These are the activations of a small network on made-up records, seen along a few directions, one row for each record.
Here are examples, each followed by its value of one field, Ger.
The word absent means that the record has no Ger.
The largest differences between rows may come from other fields.
Random noise pushes rows far along 7 fixed directions. That doesn't count. These rows show it; they differ only by the noise:
[-263  283 -207 -215  103  172 -157 -215  -54  -32  166  -10 -445 -141
   15  -53  461  251 -172 -190   35   43  206  -49   27  160  181 -154
 -125]
[ 285   80   54  287 -123  313  -47  246  -95 -111   83 -230  241  345
  251 -190   69   56  116  186  -62  254  -85  128   27  155 -123 -153
  -67]
[ 457  382 -145   63 -344    4  157  378  340 -135 -516   30  121  386
  387 -139  165  -96  -71  319  -50  310   42  142 -324 -166  124  -19
 -157]
[  12 -439  262 -189  123  -81 -165  -57 -338   20  399 -334  230  150
 -373 -257  119 -146  100 -300 -341 -245 -109 -284   97  306 -196 -289
 -181]
[ 356  207   80  -77 -236 -187  137  174  186 -200 -164  -40  112  253
  216 -202  185   79  -45  178  -22  228  -55  121 -164 -164  -38 -232
 -134]
[-313 -328  174  181  -96 -125 -382 -445 -264 -182  639 -286 -209 -265
  245  -51  210  429   83 -149   50  447 -394   61 -112   75 -179   76
  -59]
[-260  614 -259   86    6  342   36  -89  -50 -153   37   41 -318   26
  295 -100  226  224  -80  100  278  299  134  249   38   77  152   42
   71]
[ 303  185   76 -388    2 -104  178   69  147  -64  -77   38  -44   98
 -154 -218  301  135  -62   49   85 -145  197  -22   89  -22   95 -319
 -121]
[  58 -183   96 -300   -5 -238   79   43  -78   32  -92 -114  210  211
 -334 -253   26 -398   51 -139 -216 -254  -16 -237 -124  112   24   30
 -134]

[  92  201   87 -291   64 -109  268 -197  229  -50  -30  290 -265 -198
  -26  -19   82  221   84  182  296    8    0   92  165 -151   44  -86
   71]  h11
[-222  -60  -25 -446  -82 -555 -135 -197   88  -59   45  291 -302 -252
  -22  -10  274 -120 -220 -146 -303   30 -125 -194 -295 -217 -162 -256
 -138]  h14
[-179 -225 -284  264 -404 -216 -294   82  119  110 -270   53 -101  -51
  331  232  -43 -232  -14   60 -185  352 -267  -76 -567  -83   88  613
 -192]  h14
[  44  371  282  -60  102 -282  182 -156  137 -271  159  -67 -108  -79
  120    9   35  532 -176   83  336   78   13  301  236 -315   20 -336
  143]  h12
[-344   72  225  -90  180 -499  262 -337  -81  -94 -101   64  124 -186
 -176  -52 -430 -111  177   29  311 -136 -108  129  153 -367  -58  250
  353]  h12
[ 144 -175   60   97  112  242   42  204 -249   32  160    3  309  242
 -218 -142 -164 -248  221    8 -173 -178  119  -69  224  186 -141 -238
  103]  h6
[ 382   53  174  384 -348 -320  495  172  213 -275 -257  372  319  186
  364 -176 -536  -97  437  656  536  520 -372  483 -103 -461 -229  514
  397]  h1
[ -43  129  -30  285 -191  144 -206  -48  239 -102   66  -97 -414 -254
  510  174  228  422 -114   33   32  494 -131  159 -240 -125   -8  122
 -158]  h9
[  42 -213  105  304  -87    3 -157   52  -42   -6 -146 -177  167   59
  100  120 -169 -110   66   -7  -44  118 -155  -43 -153  -60   80  243
   32]  h3
[  26  114  -61  184 -108  273  121   55   97   87  -99  238   23    3
 -115   63 -334 -148  349  237  283   17   71  148  129  -50  109  340
  256]  h8
[-276 -373  193   48  -50 -367 -113 -172 -283 -186  538  -98   25  -55
 -104 -122  -90   40  161 -170  -88  230 -376   66  -14 -118 -404 -104
   44]  h2
[ -52  -25  -97  311  -19  117  160  203 -175 -110  -94  -84  395  332
   50 -145 -486 -498  166  102  -87  138 -103  127  -39   40 -122  288
  113]  h10
[ 345  484    0 -181  -80 -277  485  120  431 -139 -501  410   78   30
  159  -78  -91 -123  -33  360  224    3  154  215   52 -493  143 -143
   89]  h10
[-189  653  227  223   24   61  361  220 -440 -440  487  -88  479  497
   39 -282 -340 -202  173   55   58  271 -218  382  417  -15 -718 -705
  334]  h8
[ 632 -160    2  -64 -345   64    1  343  147   37  -68  260  -57  222
   20  -56  130 -155   93  484   44  146  -49  -95 -121    6 -155   85
  -81]  h4
[-198  142 -108   34  113  273  -93 -301   79   11  101  138 -574 -372
   49   96  227  525  -19    9  347   62  157   98  225  100   50    7
   53]  h1
[ 283 -666  -20  104 -240  -17 -247  -44   85  224    6   29 -151 -345
   14  110    9   84  231  251   28   89 -159 -278 -238   72   51  446
   -2]  h6
[   6  457 -293  261 -202  156  331  402  168   83 -794  170  380  341
   69  -57 -455 -623  -15  285   62  127   -6  111 -251 -150  217  514
  222]  h13
[ 106 -236  248   85  136  268  -89 -148  -47  107  484 -144  -77 -250
  115   -2  180  573  137   90  379   55   47  117  364  129  -81 -181
   28]  h2
[ 606 -225 -125 -230 -284    1   36  575  364  225 -635 -171  363  563
 -168 -208   66 -597 -177   81 -402 -359  131 -277 -424   94  231  216
 -383]  h5
[-112 -180 -326  260 -108  374 -324   17 -173  181   65 -243 -101  133
  156   98  102 -225  -33 -127 -327  103   -4 -151 -253  284  -13  191
 -129]  h2
[  50 -429   93 -291 -218 -616   41 -149  143  -40   30   42 -141 -200
  -64   22  111  -14  -11    2  -13   97 -295  -19 -317 -179  -33  236
  -54]  absent
[ 534   19   38   50  147  386  142  233   78    3   12  103  112  154
  -12   12   67  317  190  303  253    6  123   95  354   69  -62 -293
   46]  h11
[  44  -55  224 -338  161 -192  -39 -364  -86 -104  505 -196 -283 -307
 -274 -101  357  606 -264 -219  115 -227   88   46  308   40 -109 -585
 -164]  h7
[  30 -130  174 -233  222 -386  126  -84   53   71 -153  119  152  -24
 -393   -9 -212 -185   61 -114  -85 -425   87 -126  143 -245  167  -54
  112]  h12
[ 175 -224   73  160 -415 -525  -64   82   96  -97 -117 -170  287  213
  168  -47   -3 -292  -38   26 -376  343 -453    1 -501 -191 -155   22
 -208]  h13
[ -29   30 -269   92  -27  110 -157  171  -85   59 -172  -10  165  114
   33   20   58 -368  -84 -216 -460   -1   13 -175 -112  184  -60  -40
 -174]  h7
[ 220 -181   99   80   -2   29 -211  -37   43    1   53 -121   76 -123
   64   62  123  260 -166 -117  -96   63  -62   19  -15  -16    3 -220
 -128]  h7
[ 204  -28  -43 -167   52  123 -134  134   67   -8    0 -172  -55   66
 -104  -51  234  121  -14  -55 -140 -168  108 -119   60  210  130 -258
 -244]  h3
[ 176  369   44 -121  -49  -70  288  163  111  -21 -239  237    7  115
  -24  -41    3  107  -54  229  294   33  134  211   73 -193   68 -171
   69]  h14
[-124  252   67  273  144   81  -32   62 -325  -71  -12 -117  332  176
   99   78 -197  -98   56 -191 -338  -18  -75   28  105 -122 -266 -418
   96]  h9
[ 123   44  215   -4   50  -92   62 -164 -107 -142  360  -62  -88  -14
  -24 -143  150  424  -33    8  162  -19  -66  152  252   27 -275 -464
   60]  h1
[  -4  -90 -126   74 -136  107  -68   24  -26  -24  152  -89 -122   65
   14  -78  105   90   71  159  155  181 -151   92  -48  122  -21  254
  -82]  h5
[-143  152    8  -20  322  244  253  118 -266   -9   68  -72  373  239
 -361 -206 -334 -291   10 -112 -160 -317  257 -105  384  168  -47 -276
  145]  h10
[-309   59   -1 -128  139  -60  246 -157  -99   18  -53   66   -7  -45
 -330 -121 -207 -180  121   79  314 -367   85   37  157   67   12  231
  220]  h6
[-184  149  315  145    7  -36  291   66 -246 -290  218 -159  310  270
   51 -218 -304  -36  115  113  -10  199 -278  353  201  -37 -420 -236
  208]  absent
[ -99   60 -144  202 -155  132 -235  138  145   67 -162 -163  -89  106
  367  140  106  -26 -151 -152 -405  315  -15  -32 -319   59  -12  -59
 -291]  h9
[ 471 -427  203  -99   79 -156   24   56  139   50  -29  268  176 -146
 -170  150  -17  203  227   52   53 -206   24 -167  270 -238  -45 -272
   29]  h11
[  46 -190 -108 -124   -2   61 -267  -80  120  180  126 -139 -219 -231
 -216   96  388  266 -173 -138 -181  -77   99 -264  -13  165  175 -154
 -281]  h13
[ 160 -171  138   34 -268 -297  -64   -8  234  -92  -82 -146  -54  -95
  252   16  -22  279   37  144  221  213 -211  145 -218 -113  151  228
 -118]  h3
[ 636 -404  237    0 -175  -25 -151  207  -50  -60  212  347   84   86
  -43  -17   86  102  245  340 -106  191 -175  -89  116 -194 -386 -449
  -50]  h4
[-251  334 -183  -98  -76  -52  176  -17   93    9 -159   59  -87   66
  -92  -38   17 -379 -171  -21   60  -48   95  -25  -88   20   70  131
    0]  h8
[-238  139 -193  169 -375 -165  -59  -42  114 -179  -72 -202  -82  139
  428 -103   89   15 -205   92 -125  516 -318   27 -518 -132   17  319
 -197]  h5
[ 409   63 -281 -407 -296 -145  182  189  347   53 -389  639 -354   20
 -112  -34  115 -233  134  581  266  102   41  -71 -257 -166   66  457
  -71]  h4
[-425  -90 -193  534   74  601 -509   59 -609  -93  680 -405  -70  178
  351   26  201   49   -1 -256 -510  493 -243   92   53  476 -453 -291
  -56]  absent

Here are new rows. What is Ger for each?
[ 251   83  113  -22    7   92  198  240 -106   -7 -109 -174  327  246
 -177 -235 -180 -132  104   99  -62 -254   31 -100  209  130  -47 -290
  110]  h3
[ 616 -781  131 -336 -234   -8 -345   42  203  228  202  369 -289 -230
 -215   45  284  107  217  285  -76   -3 -158 -360    1   83 -221  -26
 -178]  h4
[-291  340 -450 -175   85  337 -120  -79  -49   87    3  209 -417   17
 -111   82  253  -83 -161  -16  -60  -44  289 -108  -58  220  168   61
 -103]  h4
[ -10   46 -165    7  -35  297 -199  226 -278  -36  233  299  -29  166
  -13  -57    2 -191  120  142 -190  138  -58  -92  122  139 -425 -193
   21]  h4
[  31   61 -144  156  245  629 -304 -150 -123  161  280   35 -350 -287
    1  162  381  555   37  -95  156 -146  369  -54  429  357   47 -226
   33]  h1
[  52  233  119 -212 -207 -638  298  -92   99 -381  -36  432 -157 -131
  197  -76  -27  138   60  332  247  491 -367  257 -243 -519 -282  -73
   85]  h14
[ 424 -102  101  273  -59  210  -50   88   86  -27   90 -234  193   45
  125  -11   63  307  -11  217   57   94  -44  160   72  124   41  -62
 -154]  h7
[ 231   70   64  297 -271  -83   63  290  122 -162 -180 -131  343  316
  438   -2   -7  -98  -42  260 -252  335 -228  234 -179 -172 -195 -214
  -22]  absent
[  30  276  -46    8  -61 -175  140  -43  150 -108 -194  123  -78   37
  147  -35  104   65 -104   87   61   18   11  109    7 -146  -96 -252
   30]  h1
[ -33  -44  124  -16   64    5  183   44   13    5  -63  -88  214   63
 -129  -43 -122  -97   48  164  109 -193   17  138  128   15   40  121
  104]  absent
[ 195  113   18  237 -141  244  108  139  193  -34 -224   23  105   38
  192  -58 -199   72   38  252  189  197  -50  252   55    3    1  212
   60]  h7
[  21  120  319 -242  -65 -449   78 -103    4 -204  127 -103   16    2
   52 -180  113  272  -90 -107   54   65  -57  126   22 -158  -62 -433
  -45]  h3
[ 162 -648 -153  141   88  216 -482   52  113  379 -158  -93  -17 -164
 -104  268  -80 -156  155  -81 -204 -190  -33 -306 -114  204  272  530
  -71]  h12
[ 670 -195 -148 -310 -193  219 -140   98  238  101  165  601 -589 -265
  -16   35  509  420  249  581  376  279  118  -73  115   14 -116   40
  -94]  h4
[-253 -165 -119  377  -61  156 -246  -39 -130   -6  166 -187    1   33
  273   63  -27  -62    7 -153 -223  256 -150   -1 -277   17  -14  162
  -60]  h2
